A small network was shown many inputs. Here are its activations along a few directions, one row for each input.
Each table varies a few parts of the input and shows all the possible inputs, shuffled.
A made-up example of a description, with smaller parts first: one of 8 places around a ring, together with either a single point or one of 11 places along a line or (one of 2 separate values, together with one of 6 places along a line).
Shared parts are said once, and a part with two or three values counts as separate values.

Rows:
row 1: [-15.9   9.1  -3.1   8.3 -18.0 -50.2  19.8 -23.0  32.9 -26.5 -37.0  -0.2
   4.9   8.8  14.3 -10.0 -23.9]
row 2: [-32.9  33.0  10.3  19.9 -40.4 -53.3  38.6   2.4  13.0 -17.9 -37.9  -9.1
   9.9   6.3  30.0   2.4 -46.5]
row 3: [-18.2  -2.9 -35.7   7.9  21.9   8.7  -2.2  22.3 -31.4 -19.8  -6.9 -15.7
  -9.3  38.8  45.2  -2.0   6.7]
row 4: [ -8.9  -8.6   1.7   0.3  -3.7 -34.3  -7.1 -28.6  34.4 -23.8 -25.7  16.9
   4.3   0.5 -24.1 -17.3 -16.1]
row 5: [-33.6  17.2 -26.3  17.2  -3.0   7.0  19.2  38.0 -50.3 -13.1  -4.7 -15.5
  -7.8  32.0  69.1  11.2 -12.4]
row 6: [  9.8   9.1  42.4  20.6   3.4 -11.8  58.7 -34.9  43.7  63.4  15.4 -56.3
   0.3 -46.4 -24.7  31.0 -10.1]
row 7: [ 18.5 -23.0 -15.2 -22.1  17.9  34.9 -43.0  16.2 -24.1   2.6  13.5  27.6
  -7.2  12.9  -8.8  -7.7  36.0]
row 8: [  7.8 -10.3  18.6 -11.8 -10.8 -20.0 -25.5 -23.1  39.1  -7.5 -14.4  35.9
  12.5 -12.8 -51.0 -14.8  -1.9]
row 9: [  1.8 -21.3 -32.1 -10.0  25.0  20.6 -24.6  10.6 -28.8 -13.7   2.3   8.5
 -15.4  26.3  18.1 -10.1  21.8]
row 10: [ 26.1   7.7  32.5 -20.5 -27.3  -9.3 -27.7  -9.0  24.1 -10.6  13.3  39.4
  26.6 -38.0 -61.7 -15.0 -13.5]
row 11: [ 10.4  -9.1   6.4  17.7  35.9  49.1  38.0   2.7 -18.4  71.2  48.4 -60.2
 -18.9 -20.5  15.2  41.1  25.4]
row 12: [ 35.1  -1.0   0.4 -27.5  -0.9  58.5 -44.3  26.4 -34.1  -4.2  33.8  28.8
  -0.1  -8.0 -21.7  -8.8  34.5]
What do these inputs look like to the network?
> one of 2 separate values, together with either a single point or one of 5 places along a line
The inputs of row 5 and row 2 match in every part but the choice among 2 separate values. If row 11 is changed in the same way as row 5 into row 2, which row does it become?
> row 6
Which other rows does row 9 become when the choice among 2 separate values takes its other values? List them by row number.
> row 4

Rows:
row 13: [ 21.7 -28.3 -15.2 -20.3  33.3  35.6 -41.3 -11.8  -9.4  -3.4  15.2  21.0
  -5.0 -11.2 -32.1 -13.1  31.8]
row 14: [-20.0   6.8  14.1  20.5 -11.2 -61.8  34.8 -37.7  62.8  -7.3 -44.8 -21.7
   3.1   7.9  -7.8  -4.0 -26.6]
row 15: [-42.5  31.2   6.4  20.5 -35.8 -65.7  17.3  -4.9  35.7 -49.0 -52.4   8.1
  22.0  24.3  13.0 -12.7 -47.3]
row 16: [  6.1 -38.9 -38.3 -17.2  34.6  36.3 -39.6   8.3 -35.8  -0.7   4.7  23.5
 -22.0  21.8  12.7  -7.9  39.2]
row 17: [ 47.2  -8.4  12.0 -42.9 -13.1  36.0 -57.9  10.0 -16.6  -6.2  21.6  54.7
   6.0 -26.0 -53.1 -21.8  26.3]
row 18: [ -5.0   7.9  32.2  17.9  -9.0 -64.6  31.4 -55.4  84.7  -8.1 -26.5 -23.3
  16.4 -20.6 -48.2  -8.6 -36.9]
row 19: [ 11.6  -8.2 -43.5 -24.8  12.2  25.6 -50.8  48.2 -51.5 -43.1   8.3  27.6
  -2.8  55.5  37.5 -22.0  29.1]
row 20: [ 15.0  15.5  27.8  -3.0 -16.3  32.3  10.3  17.7 -20.2  39.9  35.1  -2.1
   4.7 -33.8  -7.4  22.9   4.6]
row 21: [  4.0  -1.7   1.5  15.7  31.4  29.0  29.5  -0.1  -7.5  42.2  33.9 -48.8
  -6.4 -10.2  14.8  28.4  15.8]
row 22: [-18.2 -13.0 -23.9  19.0  26.8  31.8  34.5  13.0 -45.7  43.9  14.9 -39.6
 -30.1   5.1  59.0  32.2  13.5]
row 23: [-26.6  14.0 -30.6  15.3   3.3  24.0  20.2  49.2 -66.9   2.0  13.0 -22.2
 -10.8  29.9  81.7  20.8  -2.1]
row 24: [  6.8  23.1  57.6  -0.5 -56.3 -58.5  11.5 -36.4  70.4 -10.4 -22.9  22.8
  24.9 -42.6 -70.2 -14.3 -47.4]
What do these inputs look like to the network?
> one of 3 separate values, together with one of 4 places along a line
The inputs of row 20 and row 17 match in every part but the choice among 3 separate values. If row 22 is changed in the same way as row 20 into row 17, which row does it become?
> row 16
Which other rows does row 23 become when the choice among 3 separate values takes its other values? List them by row number.
> row 15, row 19
